Each row below holds a small network's activations on one input, seen along a few directions.
In each table, some parts of the input vary, and every possible input appears once, in random order.
Descriptions start from the smaller parts, as in this example, which fits no table here: values(2) and (point or ring(9) or (line(4) and ring(5))).
Shared parts are said once, and a part with two or three values counts as separate values.

Other details of the inputs vary at random and push rows far along two fixed directions, the same in every table; ignore that.

Table:
r1: [ 25  16 -22  37  27  -4   4  18 -14  50  -4   1  20   3]
r2: [ -9 -23  12 -15 -30  14 -16 -27 -32  -3 -29  13   0 -52]
r3: [-10  -7  22 -19 -40  19  12   1 -26   8 -42  31 -12 -39]
r4: [  8  -8  12  -2 -27  14   6  11 -33  26 -39  19   2 -33]
r5: [  0  26  -6   4  20  -6  10   3  52  -9  19   5 -16  50]
r6: [ -4  20 -13  13  30 -12  16   6  36 -26  40  -8  -9  36]
r7: [  4  -9  28 -21 -41  15   5  13 -23  18 -35   7 -11 -41]
r8: [ 10  -9 -16  29  32 -17  -2  23 -36  24  11 -26  39  10]
r9: [ 44   5 -23  63  45 -17  12  47 -39  64  15 -20  36  28]
r10: [ 36  12 -25  48  34 -10   4  28 -21  58   1  -7  30  11]
r11: [-43 -24  40 -72 -68  25 -10 -33  -1 -52 -44  25 -24 -49]
r12: [-23 -10  48 -59 -71  30   7  -3   3 -21 -40  23 -42 -43]
r13: [-26  22   6 -28   5  -1 -12 -36  66 -56  25  -5 -26  42]
r14: [ 31  -3 -31  51  39 -14  14  29 -34  33  18 -19  31   4]
r15: [-10 -21  13 -23 -31  11 -13 -10 -34  -5 -31   6  11 -43]
r16: [  7  -7  21 -27 -46  19  -1  -1 -16  20 -37  18 -12 -43]
r17: [-10  22   3  -4  13  -3  16   7  50 -23  20   8 -25  53]
r18: [ 14  -7 -19  41  41 -21  -2  13 -39  32  17 -27  37  12]
r19: [-20  -4   9 -13  -6  -4   0  -8  -2 -20   4 -10   1   8]
r20: [  8 -15 -17  38  33 -19   2  12 -35  25  16 -22  30   8]
r21: [ 17 -13 -25  43  36 -22  -5  20 -36  29  21 -21  40   6]
r22: [ 25   6 -26  43  31  -9   8  20 -26  28  17 -13  27  -6]
r23: [ -9 -24  10 -16 -34   8 -17 -12 -34  -8 -30   8   1 -47]
r24: [  7   6   7  -4  -5   7   6   8  10   7  -6  10 -11  12]
r25: [-11  11 -11  -2  20  -7  18   3  44 -39  35  -4 -21  41]
r26: [-10  25  18 -32  -4   3   9  -2  72 -31  18   0 -40  41]
r27: [  8  -7  23 -22 -41  17   0   9 -18  23 -35   8 -10 -44]
r28: [  3 -11  21 -22 -44  22   1   1 -21  14 -41  24 -12 -38]
r29: [  7  28 -13  11  25  -3   4   2  50   2  16   2 -11  43]
r30: [ 32   1 -32  45  32  -7   7  17 -23  31  13 -14  28  -3]
r31: [-25  12   0 -25   4  -6 -14 -27  64 -58  27   0 -29  37]
r32: [ -6 -16  13 -17 -33  11 -14 -19 -36   2 -29   3  10 -44]
r33: [-12 -27  12 -15 -32   5 -11  -4 -39  -7 -29   5   4 -44]
r34: [-25  18   4 -24   9  -8  -5 -28  60 -52  30  -8 -20  48]
r35: [  4  21 -20   7  26  -2   5  -9  50 -28  30  -5 -14  32]
r36: [ 16 -11 -24  45  35 -24  -6  26 -40  29  14 -28  36   9]
r37: [-43 -30  39 -62 -65  23  -7 -43  -2 -49 -38  30 -31 -52]
r38: [  7  -8  15 -19 -40  25  -5  -2 -19  21 -41  23 -10 -42]
r39: [-24   6  -3 -19  10  -7  -9 -22  57 -51  35   2 -19  38]
r40: [-18 -13   6  -8   0  -5   0 -16   3 -20   5  -1  -4   2]
r41: [-27   3   0 -22   9  -7  -6 -20  54 -52  31   2 -19  38]
r42: [-12  28  -2  -7  12  -2  13  -5  58 -18  15  14 -25  44]
r43: [ 13 -16 -22  41  33 -21  -3  23 -38  28  20 -21  38   6]
r44: [-23  24   8 -17   4   2  19  -2  56 -33  17  18 -36  48]
r45: [ 26  28 -13  20  33 -11   2  18  37  26  26 -21   1  37]
r46: [ 15  -6 -18  33  36 -19  -4  21 -34  26  11 -26  42  10]
r47: [ 29   4  -9  35  23  -8   9  30 -21  42   3  -7  18  16]
r48: [ 34   8 -20  53  38 -15  12  37 -30  55   4 -11  31  18]
r49: [ 21  -1 -24  34  35 -16 -12  12 -28  30  11 -23  42   8]
r50: [  4  10 -10   8   3   8   1  -4   6  -6   7   3  -3 -13]
r51: [ 10   9   9  -8  -5   2   6  11  12  10  -2   3 -11  10]
r52: [ 21  -1 -27  40  32 -15 -20   8 -25  25  11 -21  29   1]
r53: [-34   7   4 -20  17 -11   3 -17  47 -47  32  -9 -21  49]
r54: [-27   8   2 -24   7  -9  -8 -20  58 -58  25  -3 -27  41]
r55: [  2 -12  27 -23 -43  16   7  12 -30  14 -33  15 -12 -36]
r56: [-12  -7   2  -5   7  -5  -4 -14  -2 -11   5  -7   3   6]
r57: [ -7   1  -3  -2   8  -1 -14 -21   5  -9   6  -6   1   2]
r58: [ -6 -25   7 -14 -32   9 -17 -14 -33  -2 -21  13   9 -49]
r59: [ -1  14 -15   3  25  -7  14  -2  45 -33  32  -4 -16  38]
r60: [ 11  12   7  -9  -8   5   1   8  21  15  -2  -3 -13   1]
r61: [  2  24 -17  14  28  -7   8  -3  41 -21  38  -5  -8  31]
r62: [-29   7   3 -22  10  -6  -4 -33  61 -55  31   1 -27  41]
r63: [-12 -21  16 -16 -30   7  -6  -9 -43   1 -26  -1  12 -38]
r64: [-23  14  -1 -18  18  -8  -7 -31  57 -45  32  -5 -20  44]
r65: [ 21   2 -24  34  35 -12 -16   9 -25  28  10 -23  39   6]
r66: [  8  -8  20 -22 -41  15   1   5 -22  22 -36  15  -9 -40]
r67: [ -9 -20  16 -16 -31   9  -8 -12 -42   2 -29   0  12 -40]
r68: [-11 -23  12 -15 -26   9 -11 -18 -39   2 -26   6   6 -43]
r69: [ -7  -6  19 -18 -39  20   9   0 -25  12 -43  31 -11 -40]
r70: [ -5  -3  15 -18 -40  22   5  -6 -18  17 -44  31 -10 -44]
r71: [ 21   1 -23  45  33 -13  16  30 -35  29  21 -16  28  -1]
r72: [ 31   7 -14  29  18  -3   2  20 -12  46  -1  -3  16   9]
r73: [  6 -18   0  -5 -28  16   5  -1 -33   3 -26  12   1 -51]
r74: [ -4 -23   5 -12 -29  12 -21 -16 -33  -1 -22  13   8 -50]
r75: [-16  23  20 -37  -8   1  12  -6  70 -40  18   8 -44  45]
r76: [ -6 -14  13 -14 -36  18   7  -3 -32  -6 -26  17  -4 -56]
r77: [  3  28   1 -16   7   0   2  -5  63 -12  19   1 -28  39]
r78: [ 19  -8 -23  41  35 -17  -8   0 -28  30  16 -18  32   4]
Description of these inputs: line(6) and (values(2) or line(5) or ring(6)).
Question: Changing only the line(6) part turns r18 into r57. The same change can be made to r3. Which row results?
Answer: r1
Question: Which other rows does r66 become when the line(5) part takes its other values? List them by row number.
Answer: r5, r27, r28, r42
Question: Which other rows does r38 become when the line(6) part takes its other values? List them by row number.
Answer: r9, r24, r28, r47, r72
Question: Which other rows does r62 become when the ring(6) part takes its other values? List them by row number.
Answer: r15, r23, r34, r39, r68
Question: Which other rows does r25 become when the values(2) part takes its other values? List them by row number.
Answer: r71

Table:
r79: [ 10  21 -33  41  65 -26   7  13  31  -3  54 -25  14  68]
r80: [-33   6  12 -36  -6  -1  -6 -29  53 -53  15   3 -27  30]
r81: [-25  -9  19 -34 -25   7   0 -14  12 -35  -5   5 -18  -6]
r82: [-13 -20  19 -32 -43  18 -15 -20 -22 -11 -33  13  -6 -50]
r83: [ -8  -2   3 -15 -11   4 -13 -19   9 -18  -4   2  -4  -9]
r84: [-11  10  23 -32 -33  17  11   1  21 -10 -22  24 -29  -6]
r85: [ 24  32 -19  33  42 -10  15  17  33  24  30  -8   0  46]
r86: [  4  13  14 -20 -22  17   7  -2  20   3 -15  13 -23  -9]
r87: [ 27   8 -39  59  63 -25  -5  17 -15  36  33 -27  40  35]
r88: [ 18   4 -29  47  55 -25  -2  14 -15  29  30 -27  37  35]
r89: [-26  16  -1 -23   8  -3   5 -21  70 -62  32   5 -32  43]
r90: [-27  14   8 -28   7  -5   2 -18  66 -59  33  -3 -31  47]
r91: [ 12   3 -23  36  44 -22  -2   9  -7  18  28 -22  27  30]
r92: [ -7 -18  36 -41 -76  33   7   4 -36  11 -64  36 -22 -75]
r93: [ -6  12  17 -24 -28  20  11  -8  22  -5 -18  24 -30  -9]
r94: [ 16  15 -30  38  53 -23   0  11  16   6  41 -27  21  46]
r95: [ 22  28 -14  25  36 -11  14  24  35  21  23  -4  -4  55]
r96: [-10  25  12 -25  -7   4  13   4  62 -24  12  11 -37  35]
r97: [-24 -31  34 -51 -73  30  -7 -20 -36 -21 -52  25 -17 -76]
r98: [-25  -1  14 -27 -10   0   1 -15  26 -39   8   0 -18  15]
r99: [ 25   9 -30  41  47 -19 -10  10  -3  23  29 -26  31  25]
r100: [ 44   9 -16  44  20  -3   9  31 -37  69  -6 -10  24 -13]
r101: [-14   3   2 -17  -2   0  -9 -18  29 -28  11   0 -14  11]
r102: [-30 -34  38 -53 -73  26  -3 -20 -37 -24 -50  25 -18 -72]
r103: [ 13 -20  -5  23   4  -5  -1  15 -62  35 -15 -12  34 -29]
r104: [ -7  22  15 -25 -17  15  11 -10  43 -14  -6  19 -34  11]
r105: [-10  14  20 -33 -27  15  12  -2  49 -23  -7  24 -43  13]
r106: [ 30  24 -18  36  34  -7  13  22  10  38  18  -9   7  25]
r107: [-20  -1   8 -23  -5  -2  -6 -18  26 -31  10  -1 -14  13]
r108: [ 14  11 -28  40  56 -26  -4  10  14  11  43 -26  22  47]
r109: [-29  14   8 -28   6  -6   2 -19  66 -59  31  -3 -31  49]
r110: [ 20   3 -27  47  51 -24   5  22 -12  23  34 -26  29  31]
r111: [  8 -21  -2  17  -6  -1   1  11 -55  24 -15  -3  23 -35]
r112: [ 27 -17 -18  38  11  -5  -5  18 -68  47 -15 -12  43 -37]
r113: [-29 -25  29 -41 -53  19   1 -17 -25 -25 -36  21 -15 -48]
r114: [-28  17   3 -28   7  -3  -7 -29  72 -57  27   2 -31  46]
r115: [ 50   1 -13  46  11   2   5  34 -65  87 -25 -10  37 -34]
r116: [  8  -6 -14  29  27 -15   6  14 -23  16  15 -16  23  11]
r117: [-26 -15  24 -37 -40  13  -3 -18  -4 -31 -22  14 -18 -28]
r118: [-19 -32  26 -39 -67  28  -4 -18 -43 -15 -51  28 -11 -82]
r119: [-25 -14  23 -39 -43  16  -5 -20  -1 -33 -23  15 -20 -32]
r120: [-26  16   3 -23  12  -7  -6 -24  66 -51  30  -3 -25  49]
r121: [ 41  20 -20  43  39 -13  10  38   3  50  17 -15  16  37]
r122: [ 32 -15 -22  43  17  -7 -14  13 -66  54 -14 -15  48 -35]
r123: [ 15  -3 -19  39  34 -16   4  18 -28  25  17 -18  29  13]
r124: [-29  14   6 -27  10  -8  -5 -25  67 -54  31  -6 -26  51]
r125: [-20 -14  20 -35 -36  12 -12 -21  -2 -24 -18  10 -13 -28]
r126: [  4  22 -26  26  55 -22  -4  -2  42 -11  46 -20   6  63]
r127: [-16 -13  12 -19 -24   8  -8 -17 -12 -14 -16  11  -4 -24]
r128: [ 26 -23 -12  31  -4   2 -13   9 -82  52 -32  -3  44 -59]
r129: [ 43 -15  -4  36 -12   7   9  39 -77  81 -40   8  29 -50]
r130: [ 21 -18 -11  25   0  -1  -3  14 -58  34 -14  -8  30 -41]
r131: [-17 -16  13 -21 -23   6  -7 -16 -11 -15 -14   8  -5 -24]
r132: [ 21 -24  -6  23 -10   2 -16   8 -76  49 -31  -7  39 -55]
r133: [ -8 -21  10 -20 -37  16 -12 -17 -29  -4 -32  16   0 -56]
r134: [ 17 -10 -16  35  26 -14  -6  11 -45  36   1 -17  37  -5]
r135: [ 15 -11 -11  24  14 -10  -9   8 -35  28   2 -15  27 -12]
r136: [-11  23  16 -32 -13   9  11  -4  69 -29   4  19 -44  39]
r137: [-22  24  19 -38 -19  10  15  -6  70 -40   6  22 -47  32]
r138: [-24 -14  20 -35 -39  15  -4 -19  -4 -30 -24  16 -18 -31]
r139: [ 14  -2 -16  34  32 -16   2  16 -27  22  14 -18  27  12]
r140: [-22 -32  28 -40 -65  26  -3 -17 -40 -16 -49  26 -14 -75]
r141: [-28  10   8 -28   0  -2  -6 -26  51 -49  18   4 -25  32]
r142: [-18  -2   5 -13   2  -4   5  -8  21 -30  14  -1 -13  17]
r143: [ 26  38 -22  36  57 -22  13  32  44  24  42 -22   6  74]
r144: [  9 -12  -6  18   7  -7   0  12 -34  17   1 -12  19 -13]
r145: [ -2  -5  30 -34 -57  31   4  -8 -17  12 -52  29 -22 -56]
r146: [-15 -30  25 -40 -65  27 -15 -24 -40  -9 -52  25  -8 -82]
r147: [  9  13 -21  28  47 -23  -7   3  19   3  38 -26  17  48]
r148: [ 27  22 -17  39  37 -12  15  36   3  41  17  -8  14  35]
r149: [ 33   2 -38  60  52 -20  -6  17 -34  45  20 -23  47  12]
r150: [ 27   9 -35  54  57 -23   2  20 -14  27  32 -26  35  31]
r151: [-15  30  11 -28  -2   6  15  -4  83 -37  17  20 -49  56]
r152: [  8   8  12 -13 -20  11  10  12  16   9 -13  16 -22  -1]
r153: [-22 -16  21 -36 -35  12 -11 -21  -4 -24 -19   9 -11 -27]
r154: [-31  15   4 -27   5  -2   6 -21  69 -64  30   5 -35  44]
r155: [-33   7  13 -32  -3  -1   5 -21  49 -56  18   4 -29  34]
r156: [-17   1   3 -14   0  -2  -5 -17  25 -28  11   2 -11  13]
r157: [ 11 -17  28 -23 -62  28   3  11 -46  34 -63  27  -8 -66]
r158: [  7  12 -21  25  42 -19   3   8  22  -6  39 -21   7  42]
r159: [-20 -31  25 -38 -63  26 -12 -23 -41 -10 -52  27  -9 -76]
r160: [ 18  -9 -14  25  12  -5  -4  12 -37  24   0 -13  27 -17]
r161: [ 42 -13  -3  36 -10   6   6  43 -87  87 -44  -1  40 -55]
r162: [-12  33  11 -28   3   2  12   2  81 -34  23   6 -40  55]
r163: [-24  11   0 -21   2   1   4 -19  50 -51  21   7 -25  29]
r164: [ 10  15 -29  31  47 -19  -4   0  25  -2  38 -17  14  41]
r165: [ 30 -17 -22  46  21  -9 -10  18 -67  55  -9 -15  45 -31]
r166: [ 14 -26  -2  19 -15   5  -4  12 -78  38 -33   1  31 -57]
Question: Changing only one part turns r131 into r107. The same change can be made to r142. Which row results?
Answer: r102
Question: Changing only one part turns r112 into r160. The same change can be made to r161. Which row results?
Answer: r162
Question: Changing only one part turns r123 into r117. The same change can be made to r151. Which row results?
Answer: r136
Question: Describe the family of inputs behind these rows.
Answer: ring(8) and (values(3) or (values(2) and line(4)))
Question: Which other rows does r139 become when the line(4) part takes its other values? List them by row number.
Answer: r150, r155, r166
Question: Which other rows does r101 become when the ring(8) part takes its other values? List them by row number.
Answer: r82, r87, r114, r126, r132, r159, r165
Question: Which other rows does r118 become when the values(2) part takes its other values? List them by row number.
Answer: r133
Question: Which other rows agree with r129 in the ring(8) part? List them by row number.
Answer: r85, r89, r91, r111, r116, r137, r154, r156, r159, r164
